Each row below holds a small network's activations on one input, seen along a few directions.
In each table, some parts of the input vary, and every possible input appears once, in random order.
A made-up example of a description, with smaller parts first: one of 8 places around a ring, together with either a single point or one of 9 places around a ring or (one of 3 separate values, together with one of 4 places along a line).
Shared parts are said once, and a part with two or three values counts as separate values.

Other details of the inputs vary at random and push rows far along two fixed directions, the same in every table; ignore that.

Rows:
r1: [ 22  18   5   2 -18  -5   2  32   2 -12  15  -3  -2 -20   4 -11]
r2: [-23 -22 -29  -6  27  48  -8 -82   9  20 -25  12   4   1  17 -14]
r3: [ -3  34  17  15  -2 -51  22  25  17 -35 -24 -11  37   7   2   7]
r4: [  0  -6  66   3   2  21  29  26   0  -3  32   5 -21 -22 -47  -3]
r5: [  9  14 -34  -4 -10  12   9 -18  11  -2  -9 -25  -1 -16  35  -8]
r6: [ -8  12   7   8   7  -3  27 -13  12  -7 -14 -12  20  -5   4  10]
r7: [ -7  19 -63  16   8 -14  15 -50  27 -20 -52  -4  57  -1  57 -12]
r8: [  1  -2 -57  -9   5  57 -10 -50   8  17  -9  -6  -2 -14  52 -15]
r9: [ -9  18 -59  18   9 -26  14 -60  23 -14 -62 -16  57   3  51   8]
r10: [ 12  -5  25  -8  -8  15 -21  11 -12  15  21   8 -26 -16 -22   3]
r11: [ 14  -3  27   7 -13 -18  11  61 -12 -15  35   7 -13   2 -28   0]
r12: [  8  11  -3  -7  -4  10 -22  11   0  -7   2   5  -7  -2  11 -13]
r13: [-16 -24 -24  -9  16  11 -34 -15 -11  11  -5  24  -7  31   7 -10]
r14: [ -9  -8  44   1   9 -11  -7  -3  -5   6   0  24   4   0 -36  -4]
r15: [ 26  57 -19  18 -33 -86  32  38  17 -35 -30 -54  39 -11  31  27]
r16: [ -6 -27  -4  -6   5   1 -24  -1 -17  14  10  23 -12  18 -14  -6]
r17: [ 12  -5  57 -10 -12  -6 -19  32 -19  17  28   8 -32 -14 -46   9]
r18: [ -2  -9 -42   1  -1   4  13 -16   2  -3  -7 -17   0  12  24   0]
r19: [-14 -22 -36 -24  19  50 -62 -59  -8  29 -17  32 -15  12  24 -26]
r20: [-11  -9 -43 -21   9  23 -34 -68  -3  33 -29  -5  -1   8  32   0]
r21: [-10  -7  44  -1  13  20  11  -5  -1  11  13   8  -8  -7 -32   8]
r22: [  2  15  -4  19   1  -9  30  -2  17 -18 -14  -5  29 -19  12   4]
r23: [ -2  22  22  13  -3 -56  14   9   9 -19 -22  -5  32   4 -14  11]
r24: [ -6  46 -41  21  -1 -61  29  -6  33 -43 -58 -26  67  10  51   5]
r25: [  18   36    2   23  -29 -101   42   67    5  -39  -11  -45   30   11
   -1   39]
r26: [ 13  -7   2  -9  -5  35 -24  -1  -8   9  19  19 -20 -16  -2 -21]
r27: [-15  -8 -70  -2  14  -2 -27 -37   3  -2 -33   7  19  36  45  -6]
r28: [ -8  -6 -14  -4  -4 -39   7  -3  -5   3 -14 -23   1  23  -1  16]
r29: [  6  -3  -1   4  -2  11   5  47  -2 -18  28  12  -9   5   2 -12]
r30: [ -2 -35 -68  -2  15  70 -18 -39  -2  11  10  34  -5   1  41 -35]
r31: [-10   6  69   2   6 -30  -2  33  -3  -9   4  16   2   8 -46   4]
r32: [ 18   6  16  -1 -13   7  -5  19  -6   2  16  -3 -15 -20  -8   2]
r33: [  1 -41  -4  -7   7  83   6   3  -9  16  50  22 -45 -13  -6 -25]
r34: [  5  -2  31   1 -13 -32  21  47  -9  -6  23 -20 -19  10 -33  19]
r35: [   8   29   13   15  -25 -119   25   56   -3  -24  -21  -41   29   24
  -15   46]
r36: [ 10 -11  28 -13  -5  27 -32  11 -15  16  30  24 -31 -12 -27 -14]
r37: [  3  -9 -20   3  -1  26  21  15   0   0  21  -7  -9  -1  14   1]
r38: [  7  -4  59 -18 -13  -3  -8  27 -16  17  28  -6 -40 -11 -47   5]
r39: [ -8 -36   3 -10  12  54 -12  -5 -17  27  34  17 -35   8 -16  -1]
r40: [  7 -34 -11   3   5  64   0  11 -10  10  42  28 -28 -14  -1 -16]
r41: [ -1   1  28   8   3  22  36   8  11  -8  15  -2  -3 -24 -14  -8]
r42: [  4 -10   3   6  -6 -18   1  24 -10   0  13  -1  -7   9 -15  16]
r43: [ 14  35   4   0 -21 -39  18  23   5 -11  -9 -40   9  -6  10  21]
r44: [  3  27 -36  12 -10 -64  12  29   9 -35 -27 -24  33  29  31  12]
r45: [ 12   1  54 -12 -14 -18 -23  37 -18  10  24  11 -25  -7 -45   0]
r46: [ -5   9 -57 -11   3   6 -20 -60   6  17 -37 -20  12   8  46   7]
r47: [ -4 -12  38   3  12  60  24   7   4   6  33  17 -15 -27 -21 -10]
r48: [  2 -23  12  -2   0  10 -14  24 -17   6  31  24 -21   9 -25  -6]
r49: [ -2 -25  -7  -4   6  45   4   4 -10  13  29   7 -24   3  -2  -2]
r50: [ 10  32 -43   2  -9 -19  -6   1  16 -22 -26 -17  23   0  48  -9]
r51: [ -6   7 -55 -11   8   9 -42 -47   5   6 -35   4  11  16  44 -13]
r52: [ 13  19  43  -8 -22 -32   9  37  -5  -2  15 -27 -21 -10 -30  16]
r53: [ -4  -9  73   5   5 -11   4  20  -9   8  17  18  -9 -10 -56  11]
r54: [-16 -14  27  -2  22  35 -19 -13   1   5   6  36  -5   3 -19 -17]
r55: [-14 -15  50  -6  12   9   6 -13  -4  14   7   8 -14  -4 -40   1]
r56: [-13 -38   7 -14  12  38 -16 -10 -20  31  24  16 -30  14 -19   2]
r57: [ -1  -9 -50 -14   4  50 -18 -60   4  18 -14  -5 -12  -9  38 -19]
r58: [-14   2  43  -1  10 -17  12  -7   0   9  -7  -4   7   3 -29  17]
r59: [ -1  20  23  16  -2 -51  20   5  10 -14 -22 -12  29  -2 -14  23]
r60: [-11   2 -49   9  15   7  -3 -61  17  -7 -43  11  40   3  40 -15]
Description of these inputs: one of 3 separate values, together with one of 4 places along a line, together with one of 5 places along a line.
Changing only the place on the line of 5 turns r47 into r41. The same change can be made to r21. Which row results?
> r2
Which other rows does r53 become when the choice among 3 separate values takes its other values? List them by row number.
> r17, r35
Which other rows does r38 become when the choice among 3 separate values takes its other values? List them by row number.
> r28, r55
A walk changes only the place on the line of 4. It starts at r31 and steps to r54. List the rest of the walk in order.
> r3, r24
Which other rows does r23 become when the place on the line of 4 takes its other values? List them by row number.
> r7, r14, r60

Rows:
r61: [   4  -37 -106  -13   12  115  -32  -59   -2   22   15   24  -24   -7
   74  -44]
r62: [  2  22   6   7 -13 -68  11  25   1 -16 -18 -22  19  15  -4  21]
r63: [ -6 -40  58  -8  17  79 -12   6 -15  24  53  48 -44 -19 -50 -23]
r64: [ -4  40 -41  14  -6 -82  25 -22  24 -26 -66 -43  62  18  39  25]
r65: [ 11  -5  89  -5 -13  -8   3  72 -20   3  53   9 -41 -10 -71   8]
r66: [  13   42   37   11  -27 -103   24   65    2  -28  -12  -39   21   10
  -23   35]
r67: [ -2   8  21   3  -1 -13  11   4   3  -3  -2  -4   5  -4 -13   5]
r68: [  2 -32 -97  -5  17 120 -16 -65   8  15  10  24 -14 -18  73 -45]
r69: [ 15  15  94   3 -21 -53  18  97 -14 -16  41  -7 -22  -4 -70  21]
r70: [-20 -21 -58  -7  25  53 -22 -89   8  22 -32  17  12   3  42 -18]
r71: [  1 -20  47  -8   2  23 -13  25 -18  14  38  22 -34  -4 -42  -4]
r72: [ -4  22 -44   2  -6 -60   1 -24  10  -9 -51 -31  35  22  34  19]
r73: [ -6 -37  59  -9  17  80 -14   6 -14  23  52  47 -45 -20 -49 -24]
r74: [ -7  44 -64  15  -4 -83  18 -42  27 -25 -82 -44  71  19  59  22]
Changing only one part turns r64 into r71. The same change can be made to r68. Which row results?
> r61
What is each input in this table made of?
> one of 2 separate values, together with either a single point or one of 6 places around a ring
Which other rows does r64 become when the place on the ring of 6 takes its other values? List them by row number.
> r63, r67, r70, r73, r74
